A small network was shown many inputs. Here are its activations along a few directions, one row for each input.
In each table, some parts of the input vary, and every possible input appears once, in random order.
Descriptions start from the smaller parts, as in this example, which fits no table here: one of 5 places around a ring, together with either a single point or (one of 2 separate values, together with one of 4 places along a line) or one of 11 places along a line.
Shared parts are said once, and a part with two or three values counts as separate values.
In the rows, 128 means zero.

Other details of the inputs vary at random and push rows far along two fixed directions, the same in every table; ignore that.
These rows show it; all are for the same input, with only those details redrawn:
[122 115 149 157 121 143 133  81  98 165 141 137]
[ 97 105 102 149  97 142 124  48 120 166 164 158]
[189 130 212 150 180 123 133 145  81 151  86 101]
[107 113 148 163 112 153 136  72  96 171 151 141]
[117  93  27 106  99  98  86  26 174 146 164 176]
[146 124 193 165 145 146 141 112  79 164 117 118]
[105 116 167 171 114 160 144  80  84 174 148 136]
[146 106  85 116 128 102 100  68 146 144 135 150]

Table:
R1: [105 153 150 106 128 123 149 146 112  99 120 107]
R2: [161 103  62 100 134  83  86  66 165 135 129 154]
R3: [166 126 110  95 146 153 103 129 169 123 125  93]
R4: [137 128 147 133 153 150 147 184 118  98  86  88]
R5: [115 173 214 152 113 179 127 126  73 159 135  85]
R6: [155 151  91  79 154  77  96 161 133  79  92 116]
R7: [131 102  69 120 142  87  93 136 171  79 130 148]
R8: [102 126 205 183 135 166 112 119 104 164 136 116]
R9: [154 123 143 106 181 123 143 200 131 113  85  99]
R10: [207 132 174 140 166  90 103 143 113 142  75  95]
R11: [183 117 107 111 193  52  91 190 171  92  86 129]
R12: [ 68  96  71 126 108 122 128 102 173 110 190 166]
R13: [ 92 101  17  86 112 140  73  48 200 148 148 161]
R14: [110 101  33 112  87  87 149  87 171 104 164 155]
R15: [120 118  82 101 128 131 144 149 170 108 120 119]
R16: [ 54 108  94 125  89 211 131  58 146 159 188 139]
R17: [171 118 135 133 119 130 128 102 126 130 154 108]
R18: [ 46 118  96 155  77 196 109  62 140 182 156 137]
R19: [133 113 149 142 119 153 145  86 107 146 162 126]
R20: [199 128 110  63 134 109  92 114 167 117 123 144]
R21: [152 160 196 173 186 132 139 163 133 131  97 118]
R22: [123 129 113 130  86 131 135 140 110 117 130 153]
R23: [ 84 114 151 181 125 145 133 149 109 124 140 138]
R24: [175 111 128 117 164  71 149 169 121 104 106 120]
R25: [192 133 110  97 158 129  80 146 176 124  88  84]
R26: [138 123 183 151 140 165 119 120 130 128 164 106]
R27: [ 74 125 130 165 117 170 159 158 106 155 125 122]
R28: [ 71 100  52 163  65 127 147  81 117 122 175 161]
R29: [ 98 162 206 134 142 171 125 111  70 166 125 113]
R30: [127 115 186 142 156 165 121 115 127 131 159 120]
R31: [152 134 192 182 109 155 140 116  84 161 138  93]
R32: [143 158 134  92 151 101 121 165 112  81  96 102]
R33: [167 132  80  95  77 118  77  87 174 140 143 148]
R34: [129 159 163  96 157 114 149 177 104 107 117 106]
R35: [137 106 102 115 166  80 105 154 163 105 122 143]
R36: [130 123 138 125 163 136 142 184 123 132  93 107]
R37: [161 159 120  90 173  71 107 184 125 106  80 111]
R38: [114 119 203 163 158 162 116 119 108 154 135 127]
R39: [112 107 146 135 157 113 134 158 134 111 143 135]
R40: [108 115 149 164 104 130 185 128  99 116 141 118]
R41: [163 156 122  70 137 125  89 111 146 113 138 102]
R42: [142 139 188 139 126 132 160 183  83 144 106 133]
R43: [156 132 111 115 110 103 118 163 126 116 101 151]
R44: [126 162 156 123 149 115 123 177  88 113  93 109]
R45: [119 147 110  86 152  90 117 151 123 117 112 125]
R46: [181 125  83  96 177  90  97 196 164  93  58 107]
R47: [117 163 140 158 154 171 149 141 143 151  95 117]
R48: [ 29  98  97 173  72 167 143  82 132 113 199 159]
R49: [151 142  70  40 149 101  71  84 176 107 138 132]
R50: [ 91 122 125 123  83 142 158 128 114 140 159 162]
R51: [ 60 121 131 172 102 194 159 143  92 134 134 116]
R52: [147 157 147 177 141 121 161 121 119 147 109 129]
R53: [150 143 184 130  94 175 138 122 106 147 151 119]
R54: [ 62 125 129 146  44 170 175 102 113 135 172 159]
R55: [ 98 108  49  96 117 133 134 130 176 114 145 140]
R56: [107 133 141 129  81 148 173 136 120 129 147 146]
R57: [197 177 159 124 154 110 132 163 142 133  74 134]
R58: [148 167 185 117 152 128  92 133 100 150  92  95]
R59: [123 124 164 187 123 133 165 161  66 136 114 119]
R60: [178 120 110 114 151  99  59 115 189 112 129 117]
R61: [127 136 135 131  81 144 100  92 127 170 132 150]
R62: [144 132  97 113 107  97 124 154 136 130 114 157]
R63: [142 142 202 140 120 165 131 124  88 169 116 137]
R64: [110 115 141 172 102 135 173 129  85 112 141 119]
R65: [154 109 103 126 149  74 140 148 125 120 110 133]
R66: [137 132 134 123  92 130 145 147 113 105 123 138]
R67: [117 114  98 158 114 100 149 135 112 136 131 140]
R68: [126 154 113  80 137  98 136 147 143  95 120 115]
R69: [137 189 102 104 157 104 110 120 158 124 101 134]
R70: [ 88 155 182 124 139 142 162 162  73 131 133 111]
R71: [ 86 113  90 122 108 153 150 129 156 110 130 121]
R72: [145 110  97 102 156  81 119 149 191  79 129 133]
R73: [ 59  92  54 129  88 122 126  76 187  96 185 164]
R74: [115 136 167 134  95 151 175 157  98 134 146 142]
R75: [171 110  79  98 146  62 143 148 154  92 122 132]
Describe the family of inputs behind these rows.
> one of 5 separate values, together with either a single point or one of 5 places around a ring or one of 9 places around a ring
The inputs of R30 and R20 match in every part but the choice among 5 separate values. If R21 is changed in the same way as R30 into R20, which row does it become?
> R57
Change only the place on the ring of 9 in R4. List by row number the other rows that result.
> R9, R15, R27, R36, R46, R51, R55, R71
Start at R34 and move only the place on the ring of 9, one step at a time. The first step leads to R68. Which rows follow, in order?
> R1, R32, R6, R44, R37, R45, R70

Table:
R76: [185 142 160 120 168  70 133 182 106 109  84 116]
R77: [126 139  76  82 157  96  96 146 174  96 115 127]
R78: [138 127 203 178 138 168 129 106 100 169 137 125]
R79: [ 68 141 158 148 122 176 145 149 101 129 132 115]
R80: [ 57 141 152 151  93 208 124  68 104 179 165 117]
R81: [151 111 177 159 171 123 157 162 108 125 108 111]
R82: [174 108 159 144 176  97 123 168 125 105  95 112]
R83: [111 113  35  79  95  95 101  97 177  92 154 158]
R84: [169 118  39  75 135  49 111 122 172 100 107 155]
R85: [151 153 210 161 124 154 139 124  75 171 117 126]
R86: [145 124  31  65 142  89  81 145 202  91 107 134]
R87: [ 36  96 116 204  71 183 172  74 114 158 193 155]
R88: [107 143 118 123 137 147 136 153 142 116 116 115]
R89: [124 131 102 111 108 125 143 134 143 107 138 131]
R90: [105 120  45  82 102  93 108  99 174 100 163 158]
R91: [176 148 138  85 199 102 121 197 147  94  69  95]
R92: [ 86 120 110 129  79 154 148 125 122 128 162 140]
R93: [204 110 174 142 189  94 129 200 125 107  75  97]
R94: [164 126  70 105 123  71 125 133 155 107 106 146]
R95: [ 47 133  81 125  69 187 100  40 161 171 186 162]
R96: [135 137 198 171 120 142 174 178  61 144 106 115]
R97: [146 142 204 161 138 125 163 179  61 129  95 113]
R98: [120 120 214 191 159 143 162 162  80 138 127 109]
R99: [ 60 123 107 131  79 162 165  98 117 133 178 148]
R100: [176 130  89  96 126  94  84  81 144 140 119 136]
R101: [117 105 126 156 117 156 105  58 128 164 164 131]
R102: [175 140 141  93 141 124  95 110 136 131 118 106]
R103: [130 143 149 118 107 155 114  94 131 150 147 135]
The inputs of R96 and R86 match in every part but one. If R94 is changed in the same way as R96 into R86, which row does it become?
> R88
Describe the family of inputs behind these rows.
> one of 4 places along a line, together with either one of 2 separate values or one of 5 places around a ring
Change only the place on the line of 4 in R83. List by row number the other rows that result.
> R79, R82, R97
Change only the place on the line of 4 in R85. List by row number the other rows that result.
> R78, R95, R103
Start at R93 and move only the place on the ring of 5, one step at a time. The first step leads to R82. Which rows follow, in order?
> R98, R81, R87

Table:
R104: [194 121 194  98 177  92 114 145 115 132 103 112]
R105: [161  99  92 111 121  89 141 140 195  85 145 155]
R106: [194 120 121 136 147 119  84 138 148 144  80  91]
R107: [ 73 119 109 143  95 109 151  76  99 117 178 142]
R108: [ 92 160  20  77  40 128 135  96 144 137 139 166]
R109: [ 97 155 177 140 145 194 161 125  96 154 146 105]
R110: [ 86  85  25 140  97 117 125 101 183 116 149 168]
R111: [ 68 139 183 167 110 196 191 175 120 127 143 117]
R112: [ 99 111 193 176 104 164 170 158  62 133 164 132]
R113: [122 151 217 173 112 154 139 119  85 163 169 133]
R114: [109 111 117 128 112  94 140 113 110 108 164 138]
R115: [187 144 126 105  94  98 162 145  97 129 106 135]
R116: [ 92 134  69 147  49 138 168 100 109 175 126 169]
R117: [ 48 147  88 114 113 128 137  98 119 104 159 125]
R118: [101 155 210 136 157 143 161 196  67 115 107  83]
R119: [149 134  84  86 122 141  80 111 175 124 119  90]
R120: [205 130 110 112 211  88 112 136 153 130  78 114]
R121: [133 124  64  69 145  99  92 169 167  79 125 134]
R122: [107 115  96  90 126 166 106  97 163 125 132 109]
R123: [ 51 125  80 174 116 119 143  84  98 131 151 145]
R124: [137 183 239 137 145 173 119 160  84 132  91 111]
R125: [ 96  99  72 145 117 114 115 138 136 124 142 166]
R126: [122 106 203 172 116 193 165 103  81 152 155 100]
R127: [ 79 134 124  90 123 149 105  97 137 146 146 137]
R128: [ 84 104 136 178 110 188 139  84 110 168 141 127]
R129: [216 116 128 107 136 108  89 121 145 119 111  84]
R130: [121 111  73 122 148  68 109 132 143 113 109 136]
R131: [180 120 127 100 190  77  89 143 151 141  75 127]
R132: [159 138 169 109 174 133 148 221 131  85  82  88]
R133: [185 124 152 117 171 116 143 118 128 128 131 112]
R134: [ 85 154  59  88 101 126  82  83 191 140 173 161]
R135: [164 112 115 148 155  97 139 178 178 100  91 134]
R136: [205 106 158 118 166  88 141 193 134  77 100 106]
R137: [180 145 140 130 151 101  75 126 140 131  77 153]
R138: [101 137 109 159 115 128 100  93 144 172 155 159]
R139: [122 144 228 170  98 173 138 101  71 151 147 144]
The inputs of R109 and R133 match in every part but one. If R111 is changed in the same way as R109 into R133, which row does it become?
> R105
Describe the family of inputs behind these rows.
> one of 3 separate values, together with either a single point or one of 5 places along a line or one of 6 places along a line
Change only the choice among 3 separate values in R106. List by row number the other rows that result.
> R119, R129
Change only the place on the line of 6 in R137. List by row number the other rows that result.
> R106, R120, R128, R131, R138
Change only the place on the line of 5 in R112. List by row number the other rows that result.
> R105, R107, R114, R136
